[104 122 148 128 141 132 151]: 148

[[127 139 102 123 124 120]
 [118 142 104 122 119 121]]: 104

[114 130 151 122 116 140]: 151

[[147 112 125 142 135 101 106]
 [144 118 125 138 127 110 127]]: 125

[140 142 143 113 103 117]: 143

[127 103 149 105 129]: 149

[125 153 125 130 141]: 125

[128 145 123  99 148 121 146]: 123
---
[[139 127 135 144 126 141]
 [124 135 125 124 121 128]
 [138 110 135 152 127 134]] | 152

[118 120 126 150 107] | 126

[101 132 124 151] | 132

[106 153 114 120 148 111] | 120

[121 133 132 149 105] | 132

[[113 128 127 122 145 128 127]
 [126 111 128 125 128 140 144]
 [126 128 150 112 129 123 127]] | 129

[110 130 151 103 123 132] | 103

[[140 112 145 110 116 148]
 [136 111 149 118 124 143]
 [134 111 151 121 126 141]] | 121

[[144 105 138 130 124 133 121]
 [127 141 112 125 127 141  98]] | 127

[[127 128 123 136 125 107]
 [132 127 136 140 137 134]] | 140
---
[[130 145 138 157]
 [137 144 134 134]
 [136 133 139 137]] ==> 144

[119 137 156 104 144] ==> 137

[156 141 133 112 123] ==> 133

[108 134 115 107] ==> 108

[154 118 121 155 134] ==> 134

[[127 140 119 117 123 113]
 [106 106 134 151 101 116]] ==> 134
---
[[132 129 113 104]
 [139 123 124 131]
 [130 128 122 118]] yields 128

[[121 122 137 142 129]
 [108 120 136 148 141]
 [156 135 113 107 137]] yields 113

[[129 132 121 119]
 [130 121 132 109]
 [124 128 127 103]] yields 128

[[128 125 139  99]
 [121 129 110 157]
 [142 129 131 144]] yields 129

[[143 120 148 123 144]
 [131 134 141 137 142]
 [105 146 102 144 113]] yields 102

[[143 114 130 144]
 [147 133 130 120]
 [150 127 138 129]] yields 127

[[115 141 123 144 136 129]
 [134 104 125 113 127 130]
 [151 132 124 132 125 147]] yields 132

[[130 127 114 132 125 138 128]
 [128 124 118 128 127 138 152]
 [116 131 134 122 127 144 133]] yields 127
---
[[142 109 104 131]
 [131 122 115 136]] ⇒ 115

[[139 128 149 146 127 100]
 [103 113 111 115 127 138]] ⇒ 127

[[124 132 124 129 135 121 123]
 [103 117 108 152 130 124 143]] ⇒ 124

[[145 122 123 153 101 118 118]
 [139 132 120 135 127 116 130]] ⇒ 116

[[124 128 129 133 132 127]
 [130 151 138 124 134 126]] ⇒ 134

[[126 130 131 142 149 103 148]
 [142 128 139 152 122 105 108]] ⇒ 105
---
[[137, 130, 150, 129, 133, 127, 120], [141, 129, 111, 122, 131, 131, 134], [115, 124, 106, 135, 119, 122, 139]] gives 137
[100, 102, 154, 153, 121, 120, 120] gives 100
[[145, 147, 135, 101], [113, 99, 119, 149]] gives 145
[[127, 103, 127, 134], [123, 127, 144, 114]] gives 127
[130, 128, 121, 131, 152, 115] gives 130
[104, 133, 130, 133, 131] gives 104
---
112,139,119,129,133,118,143
118,133,126,129,134,125,140
137,129,146,142,123,101,128
Answer: 118

128,110,123,127,116,116,128
152,133,134,137,118,125,131
Answer: 128

127,148,120,128,135,142,129
136,119,134,123,127,158,113
Answer: 127

158,132,145,124,150,105
132,127,132,125,128,123
Answer: 158

125,141,108,141
136,99,137,156
121,153,124,100
Answer: 136

108,112,139,125,141
107,102,144,122,155
126,110,125,126,119
Answer: 107

119,109,145,155
129,122,142,156
Answer: 119
---
[[134, 128, 133, 120, 124],
 [131, 117, 116, 136, 131],
 [114, 142, 151, 135, 132]]: 151, 114

[121, 101, 144, 118]: 144, 101

[[126, 122, 152, 144],
 [128, 128, 120, 150]]: 152, 120

[[123, 145, 147, 129],
 [124, 151, 108, 137],
 [112, 127, 132, 137]]: 151, 108

[[101, 114, 103, 120, 120],
 [143, 129, 120, 108, 141],
 [124, 154, 158, 116, 118]]: 158, 101

[116, 145, 104, 121, 121, 119]: 145, 104
---
[[109 146 154 128 142 114]
 [107 134 144 134 146 147]]: 134

[[125 126  99 123 133]
 [125 132 103 128 122]
 [129 131 134 129 128]]: 131

[[129 106 132 156 119]
 [122 125 123 121 141]
 [120 152 123  98 122]]: 152

[[127 132 145 154 138]
 [149 150 135 129 128]
 [129 130 141 154 141]]: 130

[111 152 133 143 134 104 116]: 152

[[137 156 157 111]
 [136 151 156 111]
 [130 138 135 111]]: 138
---
[[143 127 117 110 125 142 104]
 [108 126 141 140 127 128 104]] 127

[137 124 100 122 116 131 144] 124

[[130 136 139 120 135]
 [119 116 137 118 122]
 [115 136 137 123 151]] 136

[104 130 118 125 134 109 112] 130

[145 131 138 135 123 152] 131

[136 142 102 128 128] 142

[[119 131 142 116 138]
 [125 133 128 130 132]
 [147 119 110 148 102]] 131

[[120 121 137 113 114]
 [128 127 103 148 154]] 121
---
[[128 124 131 112 106 129]
 [130 118 131 116 108 128]
 [125 110 135 116 104 117]] --> 112

[[155 156 133 148]
 [ 99 103 127 112]
 [156 156 133 150]] --> 156

[[120 157 126 124 136 140 124]
 [145 102 130 122 129 126 130]
 [143 108 127 118 140 129 129]] --> 136

[[139 100 123 107 120 130]
 [156 150 156 107 125 145]
 [122 103 124 120 115 117]] --> 107

[[126 125 116 130 111 129]
 [133 123 157 130 134 136]
 [124 135 147 127 148 135]] --> 130

[[144 106 101 150 100 147]
 [113 143 147 109 147 111]
 [139 110 106 143 106 141]] --> 150

[[133 130 121 141 126]
 [119 128 103 136 130]
 [123 139 134 139 130]] --> 121

[[152 107 152 105 118]
 [142 132 125 145 156]
 [101 153 101 152 103]] --> 152

[[126 128 116 131 130 155]
 [150 128 102 121 143 128]
 [113 126 128 133 130 143]] --> 131
---
[143 106 128 138]
143

[[135 125 117 146 125 152 128]
 [120 112 102 154 107 138 115]
 [120 120 114 145 115 133 119]]
154

[109 136 103 106 115]
136

[103 132 147 109 114 129]
147

[[119 121 118 105]
 [128 131 134 125]
 [145 142 147 148]]
148

[134  98 121 136 108 140]
140
---
[126 104 125 141 150] ⇒ 125
[111 111 111 115 105] ⇒ 111
[133 103 119 130 124] ⇒ 119
[125 134 133 151 115] ⇒ 133
[108 114  98 105 117] ⇒ 98
[124 104 142 145 109] ⇒ 142
[117 128 114 151 127] ⇒ 114
[148 104 142 118 141] ⇒ 142
[135 146 118  99 153] ⇒ 118
---
[[128 119 152 128]
 [139 127 139 107]] out 107

[[144 145 132 114 119 134 113]
 [130 114 117 130 144 109 128]
 [151 131 126 111 128 121 107]] out 128

[[138 142 132 154 143 119 126]
 [115 131 151 138 142 107 111]
 [130 140 139 151 156 116 127]] out 111

[[114 148 124 125]
 [119 153 140 116]] out 116

[[133 118 124 127 124 124]
 [142  99 115 134 112 114]
 [137 109 121 137 113 117]] out 114

[[138 109 120 148 121 123]
 [137 107 125 132 135 112]] out 112

[[142 131 137 108 154]
 [135 120 113 129 118]
 [131 120 139 127 123]] out 118
